These are the activations of a small neural network, seen along a few directions. Each row is one input.
In each table, some parts of the input vary, and every possible input appears once, in random order.
A made-up example of a description, with smaller parts first: one of 3 separate values, together with either a single point or one of 9 places along a line or (one of 4 places along a line, together with one of 5 places around a ring).
Shared parts are said once, and a part with two or three values counts as separate values.
(in the rows, 128 means zero)

Other details of the inputs vary at random and push rows far along two fixed directions, the same in every table; ignore that.
These rows show it; all are for the same input, with only those details redrawn:
[169  89  82  96 122 177 156 106  84  92 186 156 103 127  68]
[120 170 131 143 138 139 138 167 164 133 128 145 142 141 140]
[142 154 107 145 138 151 151 168 143 128 119 164 155 162 122]
[108 128 134  75 121 136 111  98 148 107 239  97  56  48 123]
[152 165  98 168 139 156 171 189 138 133  77 185 185 204 122]
[ 97 187 146 139 138 121 126 169 192 141 142 127 130 117 165]
[170  89  82  95 122 178 155 109  85  92 185 156 102 127  68]
[109 126 134  75 120 137 111  98 146 106 239  97  56  49 122]

Rows:
R1: [ 32 166 162  97 120  82  97  75 160 133 193  52  95  23 156]
R2: [181 103  98 174 125 161 145 159 109 125  84 165 140 214 122]
R3: [ 46 188 132 155 152 114 130 132 175 152  96 127 151 121 159]
R4: [159 117 136 195 128 139 164 190 130 146  65 183 145 192 130]
R5: [180  60 103 116  96 144 128 109  71  91 169 107  94 133 105]
R6: [ 78 116 135  84 115 106  81  54 115 107 191  75  84  57 126]
R7: [144  90 106  93 118 152 113  65  68 115 147 126 120 130  73]
R8: [147  68 111 107 122 134 114  71  66 126 138 124 106 132  75]
R9: [104 192 156 140 120 103 121 184 178 139 133 110 159 109 170]
R10: [ 74 134 169 177 134  66 123 126 149 161  87 109 142 112 155]
R11: [172 136  85 153 137 175 176 170 107 118  93 192 177 201  94]
R12: [213 103 105  72 154 142 178 122  72 125  34 168 185 177 105]
R13: [ 70 188 164 141 136 107 116 130 164 168  97 107 173 117 148]
R14: [177  80  94 101  98 161 122 100  75  81 181 113 112 132 103]
R15: [ 56 178 136 146 147 109  91 115 171 139 108 113 121 119 167]
R16: [130  43 100 133 137 134 141  64  66 117 137 155  86 117  69]
R17: [160 118 143 152 108 132 110 160 133 147 105 117 138 168 147]
R18: [185 106  82 145 125 185 140 131  97 101 117 168 142 200 107]
R19: [182 120 116 134 110 161 117 152 107 125 111 144 162 178 122]
R20: [122 145 202 166 115  95 105 188 167 176 103 115 136 117 173]
R21: [ 75 145 131 163 153  99 100 122 155 145  96 121 114 135 155]
R22: [125 112 174 146 103  94 123 150 138 136 151 101 103  94 156]
R23: [110 174 163  95 171  84 138 134 189 144  65 110 131  89 197]
R24: [ 67 154 156 155 127  67  94 120 158 149 105  87 123 107 172]
R25: [145 164 135 121 162  83 169 173 166 124   8 139 210 165 184]
R26: [128 124 154  67 104 128  95 109 137 127 220  88  88  48 116]
R27: [150  48 123 121 125 128 130  69  56 132 132 135 113 119  65]
The inputs of R18 and R14 match in every part but one. If R4 is changed in the same way as R18 into R14, which row does it become?
> R22
What do these inputs look like to the network?
> one of 3 separate values, together with either a single point or (one of 2 separate values, together with one of 4 places along a line)
Which other rows agree with R20 in the choice among 3 separate values? List them by row number.
> R7, R8, R12, R13, R17, R19, R26, R27
Change only the choice among 2 separate values in R10. List by row number the other rows that result.
> R22
Change only the choice among 3 separate values in R21. List by row number the other rows that result.
> R8, R24
